Each row below holds a small network's activations on one input, seen along a few directions.
Each table varies a few parts of the input and shows all the possible inputs, shuffled.
A made-up example of a description, with smaller parts first: ring(8) and (point or line(11) or (values(2) and line(6))).
Shared parts are said once, and a part with two or three values counts as separate values.

Other details of the inputs shift rows strongly along two fixed directions, in all tables alike. That doesn't count.

Rows:
r1: 0, 65, -44, -20, -23, -10, 19, 38, 13, -33, 63, -27, -9
r2: 0, 68, -42, -10, -10, -4, 6, 50, 43, -14, 43, -17, -2
r3: -22, 55, -12, -44, -18, -1, 11, 54, 20, -44, 10, -23, -7
r4: 10, -62, 48, 21, 12, -2, -5, -53, -25, 30, -41, 33, -19
r5: -64, -24, 25, 9, 11, -2, -55, -3, 18, -6, -69, -43, 42
r6: -41, -16, -15, 31, 1, -11, -37, -25, -5, -11, -21, -48, 37
r7: 59, 19, 13, -24, -14, 6, 57, 20, 0, 2, 28, 60, -58
r8: 58, 15, 6, -29, -20, 3, 65, 9, -15, -11, 24, 50, -61
r9: 48, 0, 11, -22, -16, 0, 54, 0, -22, -11, 19, 47, -56
r10: -61, 4, 7, -9, 8, 3, -36, 33, 37, -2, -30, -28, 40
r11: -6, 4, 9, -16, 43, -1, -62, -14, -31, -13, -31, -57, 51
r12: 59, 11, 12, -29, -20, 1, 56, 20, -1, -2, 33, 57, -61
r13: 10, 72, -40, -13, -20, -8, 17, 36, 13, -42, 36, -30, -20
r14: -72, -24, 14, 5, 8, 2, -41, -6, 4, -10, -51, -38, 51
r15: 38, 2, 16, -22, -5, 3, 45, 13, 3, 24, 38, 64, -45
r16: 8, 71, -37, -22, -23, -14, 15, 34, 10, -41, 50, -32, -27
r17: -16, 20, -16, 20, -3, -9, -30, 2, 20, -13, -14, -46, 14
r18: 33, -39, 32, 4, -2, 3, 21, -23, -13, 15, -20, 40, -31
r19: 44, 11, 7, -31, -17, 4, 64, 8, -19, 0, 53, 60, -51
r20: -32, 3, -20, 23, 2, -10, -38, 4, 30, 3, -14, -42, 34
r21: -3, -66, 36, 18, 12, 10, 3, -45, -27, 43, -18, 47, -2
r22: 53, 9, 15, -18, -9, 7, 47, 8, -2, 4, 16, 57, -53
r23: 36, -53, 58, -28, 58, 18, -22, -22, -35, 46, -30, 43, 25
r24: 15, -59, 44, 18, 10, -1, 1, -47, -24, 28, -37, 34, -21
r25: 16, -61, 44, 20, 9, -2, 0, -45, -23, 25, -41, 36, -20
r26: -12, 44, -44, -7, -17, 1, 2, 42, 26, -16, 46, -26, 12
r27: 7, 25, 5, -27, 38, 0, -60, 14, -7, -9, -10, -52, 47
r28: -45, -24, -8, 39, 13, -8, -53, -17, 20, 11, -37, -48, 45
r29: -32, 8, -23, 24, -1, -5, -25, -11, 3, -15, -8, -46, 31
r30: 3, 60, -46, -18, -25, -6, 21, 40, 17, -38, 54, -29, -4
r31: 51, 11, 9, -25, -8, 10, 59, 27, 11, 19, 38, 69, -47
r32: 40, -31, 41, -43, 44, 27, -1, -4, -41, 34, 4, 49, 19
r33: 36, 1, 5, -17, -7, 19, 52, 12, -5, 19, 33, 69, -34
r34: 10, 69, -41, -19, -25, -14, 17, 39, 12, -45, 46, -32, -25
r35: 14, 63, -37, -16, -26, -12, 7, 45, 34, -32, 36, -30, -15
r36: -48, -19, -5, 38, 15, -12, -55, -21, 16, 17, -29, -46, 40
r37: 20, -34, 23, 8, 2, 9, 32, -30, -28, 15, -9, 47, -18
r38: -15, 48, -41, -9, -15, -3, 1, 38, 22, -10, 54, -24, 7
r39: -15, 46, -42, -7, -16, -3, 0, 41, 23, -13, 49, -22, 9
r40: 12, 70, -40, -16, -22, -8, 18, 36, 15, -43, 38, -32, -21
r41: -78, -25, 12, 5, 11, 11, -46, 8, 16, 6, -45, -29, 58
r42: -40, -7, -15, 35, 8, -5, -36, -29, -2, -9, -27, -43, 37
r43: 4, 52, -36, -10, -21, -11, 8, 27, 11, -42, 27, -40, -13
r44: 50, 6, 8, -29, -12, 5, 58, 28, 8, 15, 42, 69, -49
r45: -52, -27, -14, 38, 7, -3, -50, -20, 5, 9, -25, -42, 49
r46: 0, -73, 37, 24, 10, 2, 6, -58, -39, 24, -36, 37, -4
r47: -1, -79, 33, 24, 10, 13, 2, -46, -23, 41, -36, 45, 7
r48: -40, 6, -24, 29, 4, 2, -33, 0, 14, 4, -6, -35, 39
r49: -20, -10, 9, -10, 47, 4, -67, -20, -30, -2, -27, -54, 73
r50: 43, -3, 8, -20, -15, 8, 60, 1, -16, 3, 26, 55, -38
r51: -26, 15, -23, 18, 0, -8, -29, 11, 32, 4, -7, -39, 28
r52: 12, -57, 37, 24, 13, 5, 7, -59, -37, 13, -53, 33, -19
r53: -48, -21, -6, 40, 14, -13, -56, -19, 17, 14, -34, -44, 42
r54: 22, -33, 28, 9, 10, 9, 23, -14, -3, 35, -12, 56, -18
r55: -34, 12, -28, 21, 0, 3, -26, 7, 17, 1, 4, -35, 34
r56: 17, -65, 44, 23, 8, 2, 0, -49, -19, 29, -55, 33, -13
r57: 13, -68, 38, 21, 6, 1, 6, -59, -37, 13, -54, 27, -17
r58: 20, -43, 32, 8, 3, -2, 18, -43, -37, 9, -24, 31, -32
r59: -33, 9, -28, 19, -4, 0, -26, 7, 18, 2, 1, -36, 35
r60: -5, 49, -43, -10, -23, -8, 10, 30, 16, -33, 40, -33, 4
Each input here is: ring(5) and (values(2) or line(10)).
The inputs of r55 and r40 match in every part but the ring(5) part. If r41 is changed in the same way as r55 into r40, which row does it become?
Answer: r3
The inputs of r34 and r39 match in every part but the ring(5) part. If r11 is changed in the same way as r34 into r39, which row does it become?
Answer: r32
Change only the ring(5) part in r8. List by row number the other rows that result.
Answer: r50, r51, r56, r59
A walk changes only the ring(5) part. It starts at r48 and steps to r37. List the rest of the walk in order.
Answer: r13, r7, r54

Rows:
r61: -4, -58, 5, 51, 3, -3, -13, -54, -13, 27, -27, 7, 9
r62: 14, 65, -27, -18, -30, -14, 25, 41, 28, -38, 35, -16, -38
r63: 11, 43, -12, -23, -32, -2, 39, 37, 16, -36, 19, 8, -40
r64: -49, 47, -38, 17, -21, -18, -31, 31, 48, -26, 3, -65, 11
r65: 30, 51, 0, -50, 0, 2, 17, 49, 12, -18, 32, 6, -19
r66: -43, -32, 8, 17, 19, 2, -55, -4, 16, 21, -40, -33, 54
r67: 4, 9, -1, -25, 5, 11, 8, 11, -16, 0, 28, 9, 7
r68: 26, 65, -24, -36, 0, 3, 7, 65, 39, -12, 42, -7, -5
r69: -40, -12, -8, 34, -4, -1, -17, -30, -9, -16, -35, -31, 17
r70: 59, 39, 1, -29, -28, -4, 67, 36, 16, -7, 46, 58, -77
r71: -10, 59, -34, -11, 10, -11, -43, 24, 10, -28, 26, -72, 38
r72: 0, 59, -47, -10, -34, -7, 29, 34, 10, -33, 65, -16, -21
r73: 4, -86, 52, 8, 27, 22, 8, -37, -20, 55, -38, 67, 15
r74: -59, -8, -25, 45, -13, -13, -44, -5, 35, -1, -30, -58, 38
r75: 27, -74, 52, 28, 9, -4, 10, -69, -36, 23, -55, 41, -35
r76: 39, 68, -29, -33, 2, 0, 6, 56, 30, -10, 51, -11, -5
r77: 41, -17, 23, -13, 21, 4, 8, -13, -23, 27, 8, 35, -12
r78: 9, 59, -35, -34, -5, 5, 12, 52, 12, -10, 72, -6, 5
r79: 14, 8, -18, 1, -18, -5, 21, -8, -17, -23, 16, -5, -18
r80: 10, -5, 21, -36, 4, 13, 28, 15, -11, 7, 17, 41, -4
r81: 38, -14, 9, 6, -7, -4, 29, -31, -31, -8, -5, 21, -33
r82: 2, -3, -7, 26, -5, -14, -7, -32, -12, -9, -9, -26, -7
r83: -39, 47, -21, -13, 5, -6, -44, 45, 39, -13, 5, -54, 33
r84: 60, -13, 20, -16, 18, 13, 26, -3, -16, 31, 19, 54, -18
r85: -57, -2, -5, 8, 14, -6, -63, 9, 21, 1, -23, -58, 56
r86: 20, -24, 31, -39, 9, 19, 40, 3, -27, 7, 2, 58, -9
r87: -39, 25, -5, -14, 8, 2, -44, 23, 13, -24, -28, -53, 41
r88: 8, -12, -5, 9, -21, 6, 46, 4, 14, 13, 18, 46, -24
r89: 4, 57, -35, -6, -34, -6, 29, 54, 49, -18, 37, -3, -29
r90: 6, -16, 24, -8, 14, 14, -2, 14, 12, 25, -17, 30, 3
r91: 9, -11, 14, -13, -26, -2, 39, 4, -1, -4, 6, 32, -39
r92: -43, -21, 1, 24, -13, -7, -21, -18, -1, -18, -41, -35, 16
r93: 1, -8, 0, 3, -20, -1, 42, 3, 6, 7, 21, 41, -30
r94: 28, -4, -2, -2, -18, -4, 33, -13, -19, -6, 26, 25, -37
r95: -28, 41, -47, 3, 5, 4, -35, 33, 23, -6, 35, -53, 53
r96: 33, -70, 66, -5, 36, 9, -6, -51, -42, 35, -50, 45, -7
r97: -7, 0, 7, -2, 26, -3, -45, -12, -12, -12, -36, -44, 34
r98: 33, -38, 19, -3, -14, 12, 60, -28, -42, 4, 8, 64, -44
r99: 18, -72, 56, 22, 5, 4, 15, -60, -35, 13, -69, 46, -30
r100: -50, -30, -17, 53, -2, -10, -37, -40, -4, 6, -21, -38, 28
r101: 17, -17, 25, -28, 16, 20, 23, -6, -29, 9, -8, 42, -4
r102: -55, 0, -4, -3, 13, -3, -57, 9, 5, -19, -36, -65, 59
r103: 33, 71, -24, -39, 2, -6, 3, 54, 22, -15, 53, -14, -12
r104: 7, 9, -3, -26, 7, 13, 11, 12, -24, -9, 21, 8, 11
r105: -56, 5, -36, 57, -4, -7, -42, -15, 28, 1, -22, -55, 40
r106: 19, 3, 31, -41, 5, 11, 18, 24, -2, 6, 1, 37, -19
r107: -15, -33, 7, 46, 9, -18, -37, -46, 0, 9, -45, -28, 6
r108: 29, 69, -37, -19, -26, -14, 26, 34, 13, -48, 35, -25, -35
r109: -39, -20, -2, 28, 28, 9, -51, -16, 8, 25, -32, -28, 57
r110: 56, -10, 26, -35, 18, 11, 29, -8, -39, 6, 7, 43, -20
r111: 1, -9, 2, -12, 16, 6, -18, -11, -27, -6, -6, -18, 27
r112: -20, -11, -1, 4, 19, -1, -44, -17, -16, -1, -9, -38, 41
r113: -34, -23, -22, 51, -6, -2, -23, -29, 5, 12, -11, -25, 27
r114: 56, -16, 5, 13, -9, 0, 45, -20, -9, 21, 16, 52, -45
r115: -45, 1, -35, 48, -4, -21, -51, -25, 9, -8, -7, -69, 34
r116: -10, 5, -10, -2, -23, 1, 32, 4, -2, -23, 8, 8, -12
r117: -24, 54, -23, -10, 10, -10, -47, 39, 35, -17, 7, -59, 31
r118: 2, 14, 0, -19, 13, 10, 4, 18, 2, 12, 20, 16, 3
r119: -13, -19, -7, 18, 22, 3, -45, -15, -1, 20, -9, -27, 47
r120: -6, 9, 1, -23, 5, 7, 9, 24, 9, 9, 24, 17, 9
r121: -37, 4, -19, 18, 21, -9, -66, -8, 3, 2, -4, -62, 57
r122: -15, -30, 30, 0, 29, 3, -40, -22, -16, -1, -60, -21, 33
r123: 43, -13, 18, 5, -13, 2, 41, -3, 9, 16, -2, 57, -47
r124: 28, -78, 41, 40, 12, -4, 10, -74, -38, 39, -38, 46, -30
r125: -41, -15, 13, -4, 12, -1, -42, 2, 2, 0, -28, -34, 39
r126: -19, -45, 33, 5, 30, 12, -22, -33, -25, 23, -38, 10, 27
r127: -26, -47, 21, 37, 3, 0, -7, -52, -20, 13, -42, 8, 3
r128: 33, -77, 43, 43, 11, 2, 9, -64, -19, 41, -51, 50, -28
r129: 7, 47, -32, -5, -25, -4, 39, 29, 20, -12, 50, 14, -35
r130: 18, -29, 24, -6, -20, -1, 45, -3, -2, 18, 5, 60, -48
r131: -11, 57, -38, -17, -36, -9, 35, 42, 26, -35, 53, -11, -18
r132: 43, 32, 7, -38, -35, 2, 73, 38, 11, -15, 38, 57, -75
What do these inputs look like to the network?
Answer: values(2) and line(4) and ring(9)
The inputs of r108 and r128 match in every part but the line(4) part. If r104 is changed in the same way as r108 into r128, which row does it become?
Answer: r95
Change only the line(4) part in r93. List by row number the other rows that result.
Answer: r88, r116, r131
Change only the values(2) part in r91. List by row number the other rows that result.
Answer: r125
Change only the line(4) part in r70. List by row number the other rows that result.
Answer: r62, r99, r123
Change only the values(2) part in r63. List by row number the other rows that result.
Answer: r87
A walk changes only the ring(9) part. It starts at r120 and steps to r118. List the rest of the walk in order.
Answer: r78, r121, r77, r103, r117, r83, r85
Change only the ring(9) part in r84. List by row number the other rows that result.
Answer: r66, r68, r73, r76, r90, r95, r109, r119

Rows:
r133: 4, 17, -13, 0, 6, -2, -7, 5, 3, -5, 8, -15, 10
r134: -16, 3, -2, -5, 5, -3, -13, 3, -1, -4, 1, -16, 16
r135: 24, -13, 24, -7, 3, 7, 19, -14, -21, 2, -16, 30, -26
r136: -1, 2, -9, 10, -6, -11, -3, -12, -3, -9, 3, -17, -4
r137: -3, 12, -2, -12, 5, -5, -8, 9, 0, -8, 7, -13, 6
r138: -12, -5, -8, 11, -2, 2, -8, 3, 11, 3, -8, -9, 13
r139: 5, 9, -7, 5, 1, -1, -1, 8, 13, 6, 5, 0, 0
r140: -12, -2, 5, 0, 4, -6, -15, 4, 10, 4, -7, -9, 6
r141: -18, -1, -4, 3, -5, 0, -10, 9, 12, -2, -5, -13, 13
r142: -12, 10, -19, 11, -15, -6, 0, 0, 4, -10, 13, -16, -2
r143: -4, -4, -4, 10, 0, -2, -10, 1, 13, 3, -11, -9, 9
r144: -18, 3, -3, -4, 0, 0, -10, 9, 3, -2, 4, -10, 11
r145: -14, 10, -5, 6, -6, 0, 2, 6, 10, -7, -6, -5, -3
r146: -10, 2, -4, -5, -1, 0, -5, 4, 1, -7, 0, -12, 14
r147: -14, 0, -1, 6, 4, 1, -12, 2, 7, 9, 0, -4, 9
r148: -11, 5, -2, 4, 0, 0, 1, -5, -3, -10, -10, -8, 3
r149: -16, 1, -6, -2, -5, 2, -7, 8, 5, -5, 0, -11, 13
r150: -14, -4, 0, 5, -1, -5, -16, 3, 14, 0, -13, -16, 12
r151: 1, 14, -4, -6, 8, -3, -9, 3, 0, -3, 9, -11, 7
r152: -6, 11, -13, 7, -2, 2, -4, 10, 13, 3, 8, -6, 8
r153: 23, -21, 18, 2, 11, 8, 2, -19, -19, 14, -13, 22, -7
r154: -4, -39, 28, 3, 7, 5, 1, -16, -10, 22, -19, 28, -4
r155: 43, 33, 2, -44, -9, 5, 37, 35, -4, -10, 43, 31, -37
r156: -16, -82, 36, 34, 19, 11, -19, -56, -26, 33, -61, 21, 21
r157: 38, 33, -1, -33, -3, 5, 28, 26, -4, -5, 39, 25, -30
r158: 0, 8, -4, -10, 0, -3, -5, 7, 2, -11, 2, -14, 8
r159: 5, 7, -7, 0, 2, 1, -12, 3, -1, -7, -5, -18, 9
r160: 1, -2, -5, 3, 5, -1, -8, -4, -1, -4, -8, -13, 13
r161: -2, 9, -13, -1, -1, 1, 0, 7, 3, -7, 5, -11, 12
r162: -15, 13, -9, 3, -6, 2, 1, 6, 5, -11, -3, -8, 1
r163: -10, 5, 0, 9, -2, -5, -4, -1, 11, -5, -15, -8, -3
r164: 22, -23, 15, 4, -13, 2, 35, -13, -9, 13, 8, 44, -36
r165: 2, 1, -7, 11, -6, -8, -9, -12, -8, -9, -2, -19, -6
r166: 21, -35, 31, -7, 8, 13, 26, -17, -22, 28, -1, 58, -21
r167: 15, -37, 22, 7, 13, 9, 12, -27, -21, 22, -14, 35, -2
r168: -7, 9, -13, 6, 1, 4, -5, 6, 5, 1, 8, -6, 11
r169: -16, 2, -4, 4, 10, -1, -17, -6, -2, 2, -1, -16, 19
r170: 37, 42, -7, -34, -12, 1, 40, 41, 16, -1, 51, 34, -37
r171: -10, 4, -12, 19, -10, -13, -9, -5, 13, -5, 0, -20, -3
r172: 36, -20, 28, -22, 1, 9, 26, -5, -21, 7, -1, 42, -26
r173: -10, 3, -14, 13, -9, -9, -3, -9, -2, -9, 5, -19, 2
r174: -5, 21, -8, -2, 0, -5, -2, 4, 3, -18, -3, -18, 1
The inputs of r159 and r138 match in every part but one. If r135 is changed in the same way as r159 into r138, which row does it become?
Answer: r145
What do these inputs look like to the network?
Answer: line(6) and (values(2) or ring(5))
Change only the values(2) part in r136. List by row number the other rows that result.
Answer: r174
List by row number the other rows that have the line(6) part in common with r161.
Answer: r134, r146, r148, r167, r169, r173
List by row number the other rows that have the line(6) part in common with r144.
Answer: r142, r149, r156, r162, r166, r168
Change only the values(2) part in r163. List by row number the other rows that result.
Answer: r171
A walk changes only the ring(5) part. It starts at r158 and steps to r137. List the rest of the walk in order.
Answer: r151, r133, r160
